A small network was shown many inputs. Here are its activations along a few directions, one row for each input.
Each table varies a few parts of the input and shows all the possible inputs, shuffled.
Descriptions start from the smaller parts, as in this example, which fits no table here: one of 3 separate values, together with either a single point or one of 9 places around a ring or (one of 4 places along a line, together with one of 5 places around a ring).
Shared parts are said once, and a part with two or three values counts as separate values.

Rows:
row 1: [-12  16  21   6  -4  18   2 -14   9 -10 -10]
row 2: [ 19   6   1  -6   1  14   5 -20  26   7 -13]
row 3: [-15  14   7   7 -21  -3 -11  13 -13  12  14]
row 4: [  4  10  17  -6  -8  21  10 -22  16   1  -2]
row 5: [ -8  19   7  17   9  10  -2  -3  15 -11 -25]
row 6: [  9  12 -19   9  -5 -13 -16  19   1  21  -2]
row 7: [  0   7   4  -4 -24   0  -4   4  -7  23  22]
row 8: [ 13  14  -6   8  11   8  -1  -6  24  -2 -27]
row 9: [ 16   4 -12  -4 -16  -7  -9   7   2  28  12]
row 10: [-10 -60 -12 -23  23 -30  14  14 -46 -28  29]
row 11: [-10  17  -7  17  -8 -11 -16  23  -7  11   0]
row 12: [ -6 -59   0 -22  41  -6  29 -16 -21 -52   2]
The inputs of row 8 and row 6 match in every part but one. If row 2 is changed in the same way as row 8 into row 6, which row does it become? -> row 9
What is each input in this table made of? -> one of 2 separate values, together with either a single point or one of 5 places around a ring

Rows:
row 13: [  4 -32 -20  -5  48 -14   8   0   5 -49 -40]
row 14: [  0 -16  -3 -10   9  -7  30   9 -25 -30  19]
row 15: [-20 -41  10 -12  14 -10  -8  -7 -20 -10   9]
row 16: [  5  31 -17  17 -15  -8   7  29 -10   5   6]
row 17: [-14 -29   1   1  24  -7  30   9 -13 -15  18]
row 18: [-10 -28   3 -23  -2  -7  -6  -5 -34 -22   7]
row 19: [ 11  13  -7  13  32  10   1 -22  37 -30 -60]
row 20: [ -1  16  22 -10 -24  21 -16 -21   3  -3  -9]
row 21: [ 18  12 -22  -9 -25  -8 -25   9  -5  23   4]
row 22: [  7  30  12   6 -15  22  25  -9   9  -9   1]
row 23: [ 19 -25  -9 -24   5  -8  26   0 -19 -15  20]
row 24: [ -5  17  18  20   1  19  24 -11  24   6   1]
row 25: [-24  18   3  28   0 -14 -19  24  -2  15   1]
row 26: [-24  17  29  18  -1  18   1 -14  16   1  -5]
row 27: [-14   3  29   2  -8  18 -18 -23  18  12  -8]
row 28: [ 16   6 -15  14  -2 -14  -1  21  16  36   9]
row 29: [-17 -16   6 -10   5  -6   9   5 -33 -34  13]
row 30: [-13   3   3  13  -8 -14 -38  15   0  27  -4]
row 31: [-14  32  -5  14 -17  -9 -16  25 -18   1   0]
row 32: [ 11 -33 -10 -30  -1  -8   3 -13 -23 -13  17]
row 33: [ 16  13 -34  24  41  -9 -23  16  17 -18 -59]
row 34: [  8 -39  -3 -12  21 -10  25  -1  -6  -1  21]
row 35: [ -1 -47  -6 -19  14  -9   2 -13 -11   2  16]
row 36: [ 20  12   6 -20 -23  21  -6 -28  15   8   0]
row 37: [ 24  22   5 -14 -17  21  20 -16  17   8   1]
row 38: [  5  -1  11  -8  -8  20  -7 -29  29  24  -1]
row 39: [ -3  18  -5  -2 -24  -9 -35  16 -17  12  -5]
row 40: [-31 -28  10   0  21  -7   9   5 -21 -19  12]
row 41: [  6  -3 -16   5  -9 -11 -27   9  11  39   4]
row 42: [ -5  16  -9  32   2 -13   5  28   7  20   8]
row 43: [ 25  21 -22  -1 -18  -9   1  21  -1  21   8]
row 44: [ 15   8  13   0  -1  17  19 -19  34  22   3]
row 45: [-13  30  21   5 -18  22   3 -11   0 -12  -7]
What is each input in this table made of? -> one of 3 separate values, together with either a single point or (one of 2 separate values, together with one of 5 places around a ring)
The inputs of row 16 and row 22 match in every part but the choice among 3 separate values. If row 39 is changed in the same way as row 16 into row 22, which row does it become? -> row 20
List by row number the other rows that have the choice among 3 separate values in common with row 23. -> row 13, row 14, row 15, row 17, row 18, row 29, row 32, row 34, row 35, row 40

Rows:
row 46: [-11   7  -7  10  -5 -13 -12  21 -15   3   4]
row 47: [-13  14  20   3 -13  16  -1 -13   4   2   2]
row 48: [ 16   6  -1  -2   7  11   8 -13  20  -3 -17]
row 49: [-13 -53   2 -21  26  -9  24 -11 -27 -38  18]
row 50: [-11   7  -4  15  13  -7 -11  12   0  -9 -18]
row 51: [ -8  16  12  10   6  12   3  -5   9 -12 -19]
row 52: [ 12   3   6 -10 -12  15   4 -21  16  11   4]
row 53: [ 14   0  -1 -13 -18  -2   1   3  -2  21  18]
row 54: [ 12  -5 -21   1  -1 -14  -7  12  -4  13   9]
row 55: [-13   9  11   3 -19   0  -4   8 -11  11  17]
row 56: [ 14  -4 -17   4  16  -8  -5   5  10   1 -17]
What is each input in this table made of? -> either a single point or (one of 2 separate values, together with one of 5 places around a ring)
Change only the place on the ring of 5 in row 51. List by row number the other rows that result. -> row 46, row 47, row 50, row 55
Change only the choice among 2 separate values in row 53. List by row number the other rows that result. -> row 55
